A small network was shown many inputs. Here are its activations along a few directions, one row for each input.
In each table, some parts of the input vary, and every possible input appears once, in random order.
A made-up example of a description, with smaller parts first: one of 3 separate values, together with either a single point or one of 9 places along a line or (one of 4 places along a line, together with one of 8 places around a ring).
Shared parts are said once, and a part with two or three values counts as separate values.
(in the rows, 128 means zero)

A family of inputs:
row 1: [ 82 133 229 221  44 111  76 110 173 149  23 138  44 137  65 178]
row 2: [102 140 163 106 156  81 124 108 156 141 147 125 161 114 144 192]
row 3: [109 119 159  81  97 147 129 140 127 152 156  86 152  79  86 198]
row 4: [ 71 155 140 128 134 104 126  87 141 142 147 123 183 126 157 182]
row 5: [145 138 128 152 151 149 154 164 109  76 103 116 161 160 157  85]
row 6: [185 139  68 146  91 152 137  91 105 103  74 123 131 195 171  88]
row 7: [148 171 118 127 187  98 116 137 138 115 134 159 127  54 153 106]
row 8: [120  48 103 109 134 101 105 105 151 174 148 148  54 196 120 123]
row 9: [162 116 145 144 188 125 148 177 134  93 127 126 112 125 141  65]
row 10: [103  67 163 129 185 111 161 145 153 124 148 111 108 168 103 145]
row 11: [170 132 156 135 172 133 156 178 120  83 110 116 137 145 154  85]
row 12: [137 149 105 171 123 159 163 157 125  74 105 124 177 178 154  79]
row 13: [178 172 140 101 108 165 109 158  80 117 146 116 145  43 100 125]
row 14: [114 108 100 124  87 151 124  55 140 128 115 106 127 243 144 152]
row 15: [108  93 178 122 169 114 160 143 140 113 142  85 130 187 118 152]
row 16: [129 194  84 168 121 131 132 108 123 104 120 159 201 103 170 123]
row 17: [222 132 121 114 139 130 143 125 107 134  82 115  94 162 174  90]
row 18: [ 73  49 141 129 173  98 159 152 151 141 160 151  95 166  89 118]
row 19: [124  99 117 110 111 138 116  78 124 137 115  99 112 230 150 161]
row 20: [151 201 185 250  55 126  89 158 126 134  16 146  33  97  98 113]
row 21: [136 145 101 104 114 157  95 167 101 147 170 164  99  25  74  75]
row 22: [193 134  92 126 117 139 128 106  90 113  74 115 116 178 176  91]
row 23: [186  86  87 127 134 110 115 128 120 149 115 159  54 137 159  40]
row 24: [145 183  90 148  60 185 134 131  80 119 140 131 196  74 102 122]
row 25: [165 161 123 106 124 167  99 161 101 127 162 125 113  25  86 104]
row 26: [160 181 135 125 171 107 125 135 120 108 122 149 156  73 168 128]
row 27: [ 78 103 152 132 146 138 171 128 129 104 132  94 147 201 132 154]
row 28: [ 93 127 142 110 174  74 115 114 175 158 155 139 139  99 123 172]
row 29: [152  93 140  99 134 124 119 101 138 153 122  96  91 217 145 162]
row 30: [ 76  83 117  80  99 127 105 149 144 173 177 139 107  62  55 148]
row 31: [ 62 120 131 147 120 149 166 111 148  99 138  91 161 217 129 135]
row 32: [ 63 158 126 142 105 120 141  72 156 133 147 145 197 143 161 185]
row 33: [ 63 114 114 106 166  66 115 124 177 180 161 176 126  98 108 144]
row 34: [137 183 108 150 151 131 134 121 109 114 115 156 186  87 175 133]
row 35: [135  91 126 138 168 105 143 183 128  93 135 174  93 120 129  41]
row 36: [156 173 116 125  85 172 112 138  61 114 141 120 176  57 102 124]
row 37: [218 107 111 119 145 121 135 126 119 135  98 131  64 142 169  74]
row 38: [148  67 125 106 145 113 111 102 150 158 135 110  66 198 133 151]
row 39: [125 149  98 120 173  86 120 149 135 129 137 211 113  53 143  88]
row 40: [ 70 134 121 117  42 168 137  98 121 139 156  99 191 107  99 184]
row 41: [101 108 140  85 112 140 108 143 146 161 172  93 123  64  67 172]
row 42: [ 82 122 140  97  68 151 120 114 105 135 154  87 176  91  96 191]
Q: What do these inputs look like to the network?
A: one of 2 separate values, together with either a single point or (one of 4 places along a line, together with one of 5 places along a line)
Q: The inputs of row 26 and row 2 match in every part but the choice among 2 separate values. If row 12 is changed in the same way as row 26 into row 2, which row does it become?
A: row 31
Q: The inputs of row 35 and row 18 match in every part but the choice among 2 separate values. If row 34 is changed in the same way as row 35 into row 18, which row does it become?
A: row 4
Q: A walk changes only the place on the line of 4. It starts at row 23 and steps to row 35. List the rest of the walk in order.
A: row 39, row 21
Q: Which other rows does row 40 become when the choice among 2 separate values takes its other values? List them by row number.
A: row 24

A family of inputs:
row 43: [ 92 151 152 146 114 116 119 122 139 140 125 139 143  94 114 164]
row 44: [101 174 144 172  92 144 136 111 125 107 101 115 175 131 137 157]
row 45: [102  76 150 105 114 112 107 129 150 164 152 125  69 120  76 156]
row 46: [163 173  95 121 123 157 126 139  96 109 138 142 169  77 141 105]
row 47: [164 124 118 140  99 143 118 115 115 126  94 117  99 164 140 109]
row 48: [174 160 135 159 147 116 129 167 124 116  92 160  93  80 141  72]
row 49: [109 116 127 138 137 134 159  95 145 115 117  90 162 240 165 149]
row 50: [105 152 112  99 115 145 123 131 112 138 168 134 180  64 109 153]
row 51: [120 176 110 124  87 173 145 117  99 104 144 109 215 101 135 148]
row 52: [ 88 125 162 129 137  96 108 149 155 152 147 152 111  62  84 151]
row 53: [109 105 135 121  94 137 118 106 138 154 127 115 107 157 102 165]
row 54: [145 105 113 134 163 111 144 109 136 112 114 123 119 208 172 101]
row 55: [188 108 127 135 124 134 120 149 112 128  96 133  61 138 132  72]
row 56: [ 99 126 125  81 140 122 111 151 125 151 191 139 148  26  82 143]
row 57: [147 173 130 165 122 127 122 132 121 111  93 145 129 104 147 110]
row 58: [ 83  57 146  91 180  83 130 126 166 144 167 129  92 165 117 151]
row 59: [121 130 130 143  73 161 131  95 119 124  98  84 145 194 126 160]
row 60: [189 157  99 118 152 146 127 170  94 111 139 154 134  50 132  72]
row 61: [ 94  85 135 111 157 106 145 101 159 138 142 114 128 201 144 157]
row 62: [167  88 116 131 188  99 145 144 129 115 116 141  82 184 164  67]
Q: What do these inputs look like to the network?
A: one of 4 places along a line, together with one of 5 places along a line
Q: The inputs of row 47 and row 45 match in every part but the place on the line of 5. If row 54 is changed in the same way as row 47 into row 45, which row does it become?
A: row 58
Q: A walk changes only the place on the line of 5. It starts at row 52 and steps to row 43. List the rest of the walk in order.
A: row 44, row 57, row 48
Q: Which other rows does row 49 become when the place on the line of 4 takes its other values? List them by row number.
A: row 44, row 51, row 59
